A small network was shown many inputs. Here are its activations along a few directions, one row for each input.
In each table, some parts of the input vary, and every possible input appears once, in random order.
A made-up example of a description, with smaller parts first: one of 2 separate values, together with either a single point or one of 11 places around a ring or (one of 6 places along a line, together with one of 8 places around a ring).
Shared parts are said once, and a part with two or three values counts as separate values.

Other details of the inputs vary at random and push rows far along two fixed directions, the same in every table; ignore that.

A family of inputs:
r1: [  0  -1  -5   8 -18   6  32 -12  -8  -3 -16  27]
r2: [ 10  19 -11  -9   5  -1   1   9  -6   7 -15  -2]
r3: [ -9 -31  15  12 -26  15  33 -15  -6 -12  -8   9]
r4: [-22 -49  36  18  -1   1 -19  -7   8  -5  37 -22]
r5: [  9   8  -3   0  -5  -6  13 -12  -6  -5 -26  16]
r6: [11  7  1 -3 -3 -4 10 -3  5  1 -3  5]
r7: [-12 -21   7   8   7  -4 -35   6   8   3  33 -24]
r8: [ 16  15 -10 -13   2   1   3  10   9   2  -1  -4]
r9: [  6  -3  13   6 -11  -3  23 -21   3  -5 -14  20]
r10: [ 15  20 -19 -12   2   2   2  11   9  -5  -8 -13]
r11: [  4   6  -3 -11   1   6   6   4   3   6  -5  -4]
r12: [-11  -5  -2  -5  23   4 -42  29   1   8  34 -38]
r13: [-13 -40  26  14 -11  -1  -7 -17  -5  -8   2  -6]
r14: [ 12  30 -35 -12   4   4   7  26  -1  10   1   5]
r15: [ 13  29 -14 -10   7   1   7   5  -5   4 -23   9]
r16: [-12  14 -20   1  14   1 -20  25   0   7  29   2]
r17: [ 19  31 -27 -13   8  -7  -5  14   7   6  -5  -5]
r18: [-26 -46  23  22 -16   9  -4  -5  -4   0  25  -3]
r19: [ -3  -3  13   6  -1  -5   5 -14   3  -6   3  15]
r20: [ 12  37 -22 -16  16  -1   0  17   5  13  -6   3]
r21: [-13  -3   8   2  11  -2 -11  -3   0   4  14   4]
r22: [ -8  13 -13   0  22 -10 -41  17  10   5  31 -13]
r23: [ -4  19 -19  -7  26 -10 -38  21   1   4  19  -9]
r24: [  6  -1   8  -2 -12   2  30 -18  -4   0 -24  14]
r25: [  8   5  -2   4  -8  -5  15 -18   2  -6 -18  14]
r26: [-27 -33  30  20   5  -3 -24 -16 -11  -1  21  -1]
r27: [  1  -9  13  -4 -13   9  27 -14  -1  -6 -18   1]
r28: [  7   2  -2  -2  -4  -6   5  -4  -5  -2 -17   3]
r29: [  2 -11  16   2 -16   6  20 -16 -11  -5 -25   4]
r30: [  7   1  -3  -7  -5   3   7   1  -1 -10 -18  -7]
Description of these inputs: one of 5 places along a line, together with either a single point or one of 5 places around a ring.
The inputs of r15 and r26 match in every part but the place on the line of 5. If r1 is changed in the same way as r15 into r26, which row does it become? -> r16
Which other rows does r5 become when the place on the ring of 5 takes its other values? List them by row number. -> r9, r15, r20, r25
List by row number the other rows that have the place on the line of 5 in common with r8. -> r7, r11, r13, r18, r29
Which other rows does r12 become when the place on the ring of 5 takes its other values? List them by row number. -> r4, r10, r27, r30

A family of inputs:
r31: [ 12  34 -23 -18  21  -2 -13  23  14  10  11 -12]
r32: [-21 -19   1   5  11   3 -31  20   1   4  36 -20]
r33: [ 6  7 -8  0 -5  2  5  7  4  3  4  4]
r34: [  3  26 -13  -5  14  -5  -6   5  -2   7  -6  15]
r35: [ -3 -33  26  12 -13  -5   3 -23  -2  -7  -6   0]
r36: [-15 -11   7   2  18   3 -34  20   0  11  28 -30]
r37: [-15 -49  36  22 -23   4   7 -29 -12  -6  -4  -2]
r38: [  7  38 -30  -8  22 -12 -24  23   1  14   8   3]
r39: [  4  -1   4  -3  -1  -3   1  -4   2 -10 -10  -4]
r40: [ 13   2   9  -7  -7   0  23 -15  -1  -6 -28   7]
r41: [-12  -8   3   3  14   3 -25  18   7  10  37 -14]
r42: [-12 -11   5   0   2   7  -5   8  -2   6  13  -7]
r43: [ 23  33 -22 -17  -1   0  20  -2   5  -6 -19   9]
r44: [-18  -7   6  13  10  -8 -23  -5  -5   0  18   7]
r45: [ 21  12  -5  -3 -21   0  41 -23   5 -10 -39  21]
r46: [ 19  31 -23 -13  -5   4  25   8   3  -6 -17  13]
r47: [-19 -46  29  20 -24   3  14 -23  -9  -4   2   5]
r48: [  7   3  -1  -3 -11   7  22  -9  -8 -11 -28   3]
The inputs of r47 and r32 match in every part but one. If r37 is changed in the same way as r47 into r32, which row does it become? -> r48
What is each input in this table made of? -> one of 3 separate values, together with either a single point or one of 5 places around a ring

A family of inputs:
r49: [ -1 -37  35  11 -13  -9  -5 -26  -2  -8 -15  -9]
r50: [-22 -30  25   6  20  -4 -42  -2  -9   0  17 -35]
r51: [ 11  33 -26 -25  31  -8 -43  35   6  14   0 -36]
r52: [ 23  33 -17 -19  28 -14 -41  34  15   4  16 -36]
r53: [-10 -32  20   8 -32  24  51 -23 -20 -14 -32   7]
r54: [ 26  54 -31  -4   2 -19  14 -15   7  -3 -37  36]
r55: [-23 -20  31  20  -1 -18  -8 -36  -9 -13   3  36]
r56: [  6  30 -22 -23  34  -7 -45  32   2  11   3 -39]
r57: [ 27  19 -24 -17 -24  15  45  13   0  -2 -37   7]
r58: [-21 -20  27  23  -6 -18 -11 -38 -16  -7  -2  31]
r59: [-15 -14  11  16 -26   6  43 -27 -14 -14 -10  54]
r60: [ 40  32 -12 -20  -6  -9  25  -6   1  -9 -49   2]
r61: [-12 -14  20  23   6 -20  -8 -32   2 -11   4  31]
r62: [ -6 -27  30   1  10  -8 -29 -16  24  -8  29 -32]
r63: [  8 -24  31   3  -7  -9   2 -31  18 -15  -2 -13]
r64: [ 16  20 -26 -21 -16  19  47  10 -12  -2 -40   3]
r65: [ 27  43 -15 -26   2   7  20   0 -12 -14 -59   4]
r66: [  0 -13  22  26 -23 -14  21 -56 -16 -11 -34  43]
r67: [ 33  42 -45 -33   5  12  19  36  24   3   6 -17]
r68: [-21  -9  35  11  31 -14 -35 -10   0  26  31   6]
r69: [  2  53 -60  -7  25  -4 -30  50  17  22  39   0]
r70: [-20 -25  -2   2   1  12 -20  27   0  12  29 -31]
r71: [  8 -32  17  10 -40  13  54 -20  -7 -13 -25  10]
r72: [-12 -36  16  13  -7   8 -13  17   7   0  41 -27]
r73: [-20 -36  22  10 -18  26  16  -3 -17 -11  -3  -6]
r74: [ 33  25 -13 -23  -7  -4  23  -9  -3  -4 -57   5]
r75: [-28 -15  22  13  15   7 -10   8  -2  29  44  10]
r76: [-20 -42  11   9  -5  12 -19  18   0   9  30 -27]
r77: [ 12  23 -30 -25  17  13 -14  42  30   7  40 -36]
r78: [-27 -22  -4  26   2   2 -26   7  -8  13  47   6]
r79: [ 19  55 -47  -9  -1   3  39  14   5  -3 -19  43]
r80: [-34 -16   0  20   2   0 -22   8 -11   9  43  13]
The inputs of r55 and r59 match in every part but one. If r58 is changed in the same way as r55 into r59, which row does it become? -> r80
What is each input in this table made of? -> one of 2 separate values, together with either a single point or one of 5 places around a ring or one of 10 places along a line
Which other rows does r75 become when the choice among 2 separate values takes its other values? List them by row number. -> r68
